These are the activations of a small neural network, seen along a few directions. Each row is one input.
Each table varies a few parts of the input and shows all the possible inputs, shuffled.
A made-up example of a description, with smaller parts first: one of 6 places along a line, together with either a single point or one of 11 places along a line or (one of 3 separate values, together with one of 8 places around a ring).
Shared parts are said once, and a part with two or three values counts as separate values.

Rows:
R1: [  7  33 -11 -52 -48  10 -18 -18  10  11  26 -38  19 -22  13  18]
R2: [-14  -2  -4 -27 -58  -5 -44  -5  33  15  39 -63 -22   0 -14  46]
R3: [-27 -46  14  46  34 -24   8  27 -43 -22  -4  47 -52  12 -39 -33]
R4: [ 47  -8  26 -13  87  14  64   2 -34 -14 -65 109  27  18  21 -70]
R5: [ 21 -30   5  -7   9 -20  14   1  10  40  52  38 -37 -24 -16 -33]
R6: [ -2 -39   9   6  -6 -25  -6  -1  19  40  65  18 -52 -18 -31 -14]
R7: [  1 -42  24   0 -24 -37 -29  21   0  32  62  23 -70   1 -50  15]
R8: [-47  34 -30   9 -40  21 -28   5 -22 -48 -45 -81  26  27   8  21]
R9: [ -8  -4   3 -27 -59  -8 -54  -1  19  -2  40 -59 -27  -3 -23  56]
R10: [ 66 -41  14  61  96   4  56   6   8   0 -39  85  29  -3  42 -33]
R11: [ 73  13  49 -72  51  28  36   3  -8  25 -15 110  35 -18  29 -48]
R12: [-14 -35   2  38  52 -15  25  19 -29 -11  -7  52 -35  10 -17 -55]
R13: [ 29 -12  15 -17   7 -17   6   4  -2  33  50  48 -35 -19  -8 -37]
R14: [ 71  38   8 -32  -1  30  15 -19  59  22 -12   6  86 -58  79  49]
R15: [ -9  16 -17 -28 -57  -3 -31 -25  26  31  37 -59 -14 -11   0  29]
R16: [-40  45 -39  16 -21  15   6 -18  -8 -24 -36 -80  39  16  19   4]
R17: [  54   74   23 -105    7   45   29  -19    2    9  -40   33   85  -34
   50    6]
R18: [-35  49 -40   5 -22  17  -2  -8 -17 -45 -47 -71  48  15  21   7]
R19: [ 95 -10  32   4  50   6  26  -5  39  44  14  86  33 -35  59 -12]
R20: [-59  21 -24  31 -44  12 -48  -2 -10 -56 -32 -89   6  48 -14  49]
R21: [  8 -31  27 -13  -8 -24 -15  24  -8  18  50  39 -53 -11 -27 -16]
R22: [ -2  24   6 -47 -61   4 -41   0   4   8  27 -49  -2  -9   7  26]
R23: [-40 -57   3  59  24 -32   3  27 -23   2  11  31 -64  31 -58  -3]
R24: [-35 -54  11  55  27 -36  -6  39 -34 -16   8  28 -63  27 -57  -6]
R25: [ -8 -42  18  -4 -12 -38 -26  24  14  36  60  21 -64   1 -41   1]
R26: [-14 -45 -11  53  52 -15  35   7 -23  -3  -2  45 -37   6 -23 -48]
R27: [ 23  57 -15  26  21  41  27 -17  36 -29 -76 -28 107  -9  75  33]
R28: [-60  15 -30  30 -40   9 -26  -7   2 -46 -30 -96   7  43 -11  37]
R29: [  6  29 -17 -41 -36   5  -9 -32  18  20  35 -42  12 -26  11  12]
R30: [-59  20 -40  28 -27  13 -15 -24   2 -38 -30 -93  16  25  -8  25]
R31: [-34 -51  -8  61  37 -29  20  11 -18   9   8  31 -56  13 -44 -29]
R32: [   6   84   -4  -40   12   55   29  -19  -20  -40 -106   -2  106    7
   49    2]
- What do these inputs look like to the network? => one of 4 places along a line, together with either one of 2 separate values or one of 6 places around a ring
- Changing only the place on the line of 4 turns R19 into R14. The same change can be made to R21. Which row results? => R22
- Change only the place on the line of 4 in R15. List by row number the other rows that result. => R6, R30, R31
- Change only the place on the line of 4 in R12. List by row number the other rows that result. => R1, R13, R18
- Change only the choice among 2 separate values in R10. List by row number the other rows that result. => R4

Rows:
R33: [-19 -34  -4  60  36  -9   6  28  -6 -37 -11   9  -8   7 -16   8]
R34: [ 48  -5  14 -29  11  -9  -1 -15  31  49  45  34  -8 -24  13  -4]
R35: [ 13   6  15  -3  29   9  25   2 -14  16 -32  52   9  -5  18 -28]
R36: [ 43  -1  12   2  35  13  37  -9  16  28 -20  63  25  -9  37 -31]
R37: [-11  -3   1   7  22   1  25  -1 -25 -11 -15  23  -1  13 -11 -41]
R38: [ 11  -2  20 -38  -2   0 -17  -1   3  33  29  23 -28 -19  -5  -8]
R39: [-15 -23   0  33  14  -3  25  15 -24 -12 -37  20 -11  24 -14 -18]
R40: [-11 -25   5   6 -21 -28  -8  12 -11   9  23  -1 -39  11 -37   9]
R41: [-20 -46  -5  47 -10 -23 -15  13   9   2  37 -19 -45  -8 -26   8]
R42: [-12  73 -24 -21 -34  39 -18 -25   2 -61 -52 -96  85  15  37  49]
R43: [  0  -6  -7 -27  -1 -24 -13   4  -7  16  40   3 -35   0 -27  -4]
R44: [ -27   65  -27  -37  -78   34  -44  -23   28  -32   -6 -112   55   -6
   30   58]
- What do these inputs look like to the network? => one of 2 separate values, together with either a single point or one of 5 places along a line
- Change only the choice among 2 separate values in R33. List by row number the other rows that result. => R41
- List by row number the other rows that have the choice among 2 separate values in common with R44. => R34, R38, R40, R41, R43

Rows:
R45: [ 24  59 -15 -10  -8  35  11 -29  60  -4 -49 -16  60  16  55  17]
R46: [-64  77 -53 -11 -65  29 -32 -14  20 -18 -32 -81  40  42  26  49]
R47: [-39 -14  26  54 -19   7 -44 -18 -21 -52  -1 -39  -2  31 -36   0]
R48: [-22 -75  23  39  27 -39 -35  17 -32 -28 -13 -19 -50 -23 -59 -13]
R49: [-32  43 -33 -38 -79  17 -33  -7   9 -10  17 -99 -16  12 -11  46]
R50: [ -3  49 -42 -20  32  26  37 -20 -13 -28 -43   0  53  14  32 -12]
R51: [-16 -51   8  -3 -15 -45   5  30   4   8   7   3 -46 -23 -38   7]
R52: [ 25  50  13 -41 -25   4  -6 -28   2   7   2 -53  20 -29  44  23]
R53: [ 25  -3  15  -6 -21 -24   2   2 -21  27  45  12   8 -23  30   4]
R54: [ 39 -31 -21 -16  55  -9  17  19 -12  28  21  25 -41   1   4 -62]
R55: [  4  30 -40  10  38  17  19 -18   7   6   5   0   2 -32  26 -16]
R56: [ 54  28   0 -24   9  21 -29 -15  22  22 -13  -4  21 -21   9  40]
R57: [-18 -72  65  70  24 -43   2  11 -35 -15  -6  82 -50   1 -89 -55]
R58: [-84 -12 -37  58 -17  -1   7 -21 -15 -29 -40 -63  48  38  41  25]
R59: [ 74  -8   8  -1  17   7  -1  38  37  53  23  35  12 -24  -7   2]
R60: [ 35 -27  60 -20   4 -14  26   8 -35  -3  22  78 -30  -3 -13 -29]
R61: [ 52 -23  20  20  44   9  37  50  32  68  29 102   3  12 -36 -10]
R62: [ 11 -52  20   3  70 -12  73  25 -43   0  27 117 -38  -7 -56 -24]
R63: [-21 -26   2 -26 -34 -18 -36 -25  14  -4  66 -45 -55  27  -6   0]
R64: [-42  56 -19 -40 -36  34 -19  -6  21 -29 -67 -36  60  -7  85   9]
- Changing only one part turns R51 into R61. The same change can be made to R46. Which row results? => R45
- What do these inputs look like to the network? => one of 4 places along a line, together with one of 5 separate values
